Each row below holds a small network's activations on one input, seen along a few directions.
In each table, some parts of the input vary, and every possible input appears once, in random order.
A made-up example of a description, with smaller parts first: one of 8 places around a ring, together with either a single point or one of 9 places around a ring or (one of 3 separate values, together with one of 4 places along a line).
Shared parts are said once, and a part with two or three values counts as separate values.
In the rows, zero is written as 128.

Other details of the inputs shift rows strongly along two fixed directions, in all tables alike. That doesn't count.

Rows:
x1: [157 191  58 142 126 167 144 142  79  89  80 117 174  68  88]
x2: [124 107 175 122 138 119 165 129 130 119 132 135 169 170 129]
x3: [128 148 109 161 120 129 142 140  75 114 126 146 160 128 122]
x4: [105 104 155 188 112  95 155 134  69 131 152 169 152 183 120]
x5: [104 111 193 134 132 115 189 136 119 106 106 136 158 161 126]
x6: [127 141 109 175 120 125 138 141  79 115 120 140 156 135 112]
x7: [145 141  88 102 125 119  12 105 215 233 206 118  15  92 177]
x8: [177 181 110 103 134 172 146 143 128  86  57 109 162  83  97]
x9: [125 155  41  84 133 140   5 105 227 194 168  79  11  36 148]
x10: [119 142  73 159 117 116  58 118 130 182 191 140  78 108 149]
x11: [ 87  80 231 147 126  85 186 134 116 136 147 153 142 203 156]
x12: [128 134 101 174 117 126 148 134  84 122 121 143 159 126 100]
x13: [177 171 101  90 126 169 129 144 117  69  50 101 155  78  98]
x14: [128 124  58 134 154 195 162 117  77  33  48  90 112  93 102]
x15: [102  98 182 120 124 109 162 133 117 101 112 129 140 156 133]
x16: [141 176  82 103 133 157  77 134 177 142 111  73  82  61 136]
x17: [122 105 147 110 132 113 104 121 160 155 164 121 116 154 153]
x18: [ 64  24 116 154 145 115 135  81 120 146 183 159  39 172 150]
x19: [159 151 151 119 132 145 164 138 123 107  87 135 162 125 113]
x20: [103 105 118 173 112  97 118 115 106 171 189 169 117 148 137]
x21: [130 138 101 175 115 128 147 134  83 122 120 142 156 126  93]
x22: [ 83  70 223 134 122  83 182 130 112 118 139 153 142 198 147]
x23: [160 167  98  96 143 170 131 139 144  90  78  88 166  90 103]
x24: [176 172 109  94 126 168 134 146 119  75  54 103 156  84 102]
x25: [128 141 101 161 118 130 152 134  81 121 127 148 164 120 110]
x26: [ 98 104 158 122 125 100 108 120 162 163 162 123  82 144 160]
x27: [126 120  73  86 135 122  18  99 216 200 198 105  44  93 156]
x28: [153 177  55 159 119 162 133 144  91 102  94 116 160  75  89]
x29: [159 162  97  92 141 169 129 138 142  86  77  90 164  89 101]
x30: [149 193  41 138 127 155  78 133 111 133 128 112 114  63 122]
x31: [130 146 112 172 117 132 151 147  71 101 116 142 167 133 111]
x32: [169 178 105 104 147 177 148 145 137  88  70  85 181  90 101]
x33: [142 138 115 104 136 138  90 126 167 150 146 100 115 119 145]
x34: [ 82  76 225 141 128  87 202 129 111 114 129 160 157 198 135]
x35: [102  70 180 116 127  87 114 115 154 165 190 145 112 189 163]
x36: [104 113 188 136 134 113 176 134 130 126 120 135 144 156 133]
x37: [131 107 182 122 125 111 167 127 121 118 118 162 149 166 126]
x38: [117  76 209 122 122  93 182 124 103 105 125 178 160 192 126]
x39: [141 125 134  99 133 140 133 136 129  94 101 108 161 130 121]
x40: [126 101 151 110 124 102 105 112 159 162 163 155  91 145 144]
x41: [125  90 220 133 120  98 186 132 100 117 126 171 163 201 140]
x42: [165 175  80  96 142 166  80 134 174 139 120  74 118  78 132]
x43: [103  71 159 117 115  65  46  93 196 241 246 165  20 172 194]
x44: [112 130 118 107 132 126  99 120 171 147 136 109  84  99 135]
Description of these inputs: one of 2 separate values, together with either a single point or one of 6 places along a line or (one of 3 separate values, together with one of 5 places along a line).
Q: The inputs of x42 and x32 match in every part but the choice among 2 separate values. If x11 is changed in the same way as x42 into x32, which row does it become?
A: x36
Q: The inputs of x17 and x23 match in every part but the choice among 2 separate values. If x3 is changed in the same way as x17 into x23, which row does it become?
A: x25
Q: Change only the choice among 3 separate values in x34. List by row number the other rows that result.
A: x23, x37

Rows:
x45: [153 156 112 140 127 154 154 150  79  76  81 116 194 124 101]
x46: [164 167 115  92 128 145  95 138 161 132 107  97 131  97 126]
x47: [121  69 230 114 123  89 191 125 105  98 123 177 166 209 136]
x48: [ 71  55 203 169 119  86 206 127  63  96 134 171 156 210 132]
x49: [162 156 110 137 125 156 164 141  81  82  69 136 170 107  89]
x50: [158 147 122 109 137 158 163 138 111  76  82 114 204 122  94]
x51: [ 82  76 183 143 136  87 145 116 141 163 185 148 124 186 152]
x52: [165 173  94  86 135 168  97 133 163 112  82  89 103  67 128]
x53: [158 179  26 118 127 158  41 113 168 177 144 105  49  41 131]
x54: [137 186  22 125 132 155  28 125 170 166 151  75  63  43 137]
x55: [156 148 125 118 139 161 165 142 111  80  77 106 198 124  96]
x56: [149 164  88 133 133 176 157 146  85  58  56  98 157  93  98]
x57: [ 90  80 149 131 132  86  80 102 188 216 233 138  64 166 174]
x58: [119  70 233 123 124  93 191 128 105 103 119 170 162 211 138]
x59: [112  99 105 134 117  91  47 105 157 204 228 152  73 147 164]
x60: [102  76 192 138 138 117 201 126 105  96 119 150 159 190 127]
x61: [153 172 127  98 137 171 156 148 125  63  36  93 154  83 103]
x62: [152 138 104 123 128 157 157 137  75  62  76 130 176 120  96]
x63: [ 88  93 118 151 113  84  77  98 158 209 208 157  36 132 156]
x64: [138 168 117  99 127 142 105 143 163 129 101  87 122  80 125]
x65: [138 173 116 154 118 144 170 153  90  88  71 120 184  98  91]
x66: [122  93 145 139 116  96 126 113 113 157 173 184 113 159 132]
x67: [103 100 184 166 122 104 184 141  76 105 136 152 176 191 133]
x68: [ 98  79 176 112 124  85  82 105 189 198 203 148  41 163 181]
x69: [102  91 211 122 124 106 188 135 114  96  99 146 149 170 130]
x70: [127 145 109 142 135 157 169 141  76  62  67 113 159 113 102]
x71: [119  70 183 123 134 113 191 117  99  92 123 165 174 194 119]
x72: [ 84  62 135 148 123  79  77  94 145 205 232 163  42 176 183]
x73: [135 171  36 103 139 158  43 121 201 170 146  65  69  39 129]
x74: [148 142  71 125 130 154  95 125 117 116 115 112 110  99 119]
x75: [144 135 122 116 145 167 179 134 106  67  65 110 171 119 104]
x76: [129 138 122 121 147 163 179 136 109  65  61 106 164 113  99]
x77: [ 93  77 180 164 116  80 149 112 112 167 183 183  98 187 149]
x78: [143 162  77 136 128 150  98 135 121 128 126 103 131  95 130]
x79: [147 134  52  97 141 152  45 103 192 169 156  97  55  81 138]
x80: [ 75  50 212 147 132  94 216 123  96  99 127 164 161 207 128]
x81: [119 112 116 148 113  87  57 110 163 224 222 163  71 143 159]
x82: [159 173  43 119 118 137  32 121 173 191 172 126  80  64 130]
x83: [162 195  98 146 124 165 158 157  97  86  64 111 183  85  91]
x84: [145 171 152 107 133 150 163 156 122  82  61  98 178 107 109]
x85: [133 179  21 125 126 151  31 126 171 166 149  73  63  39 134]
x86: [157 174  69 106 143 172 100 131 157 125 107  79 134  71 118]
x87: [149 178  93 140 130 167 164 142  86  74  53 115 157  80  86]
x88: [108  95 239 129 123  91 193 143 113 118 130 153 174 202 142]
x89: [167 190  97  89 132 162  93 142 165 127  93  81 126  69 128]
x90: [119  89 199 108 119  78 125 119 149 162 178 162 131 189 156]
x91: [103  95 176 167 114  78 140 122 115 181 191 182 129 185 153]
x92: [ 88 103 137 163 116  70  76 107 160 226 230 164  61 154 167]
Q: What do these inputs look like to the network?
A: one of 2 separate values, together with one of 4 places along a line, together with one of 6 places along a line
Q: The inputs of x88 and x89 match in every part but the place on the line of 6. If x60 is changed in the same way as x88 into x89, which row does it become?
A: x75
Q: The inputs of x69 and x61 match in every part but the place on the line of 6. If x80 is changed in the same way as x69 into x61, which row does it become?
A: x76
Q: Change only the place on the line of 4 in x85. List by row number the other rows that result.
A: x64, x65, x73
Q: Change only the place on the line of 6 in x70. List by row number the other rows that result.
A: x48, x56, x62, x72, x74
Q: Change only the choice among 2 separate values in x57. List by row number the other rows that result.
A: x60
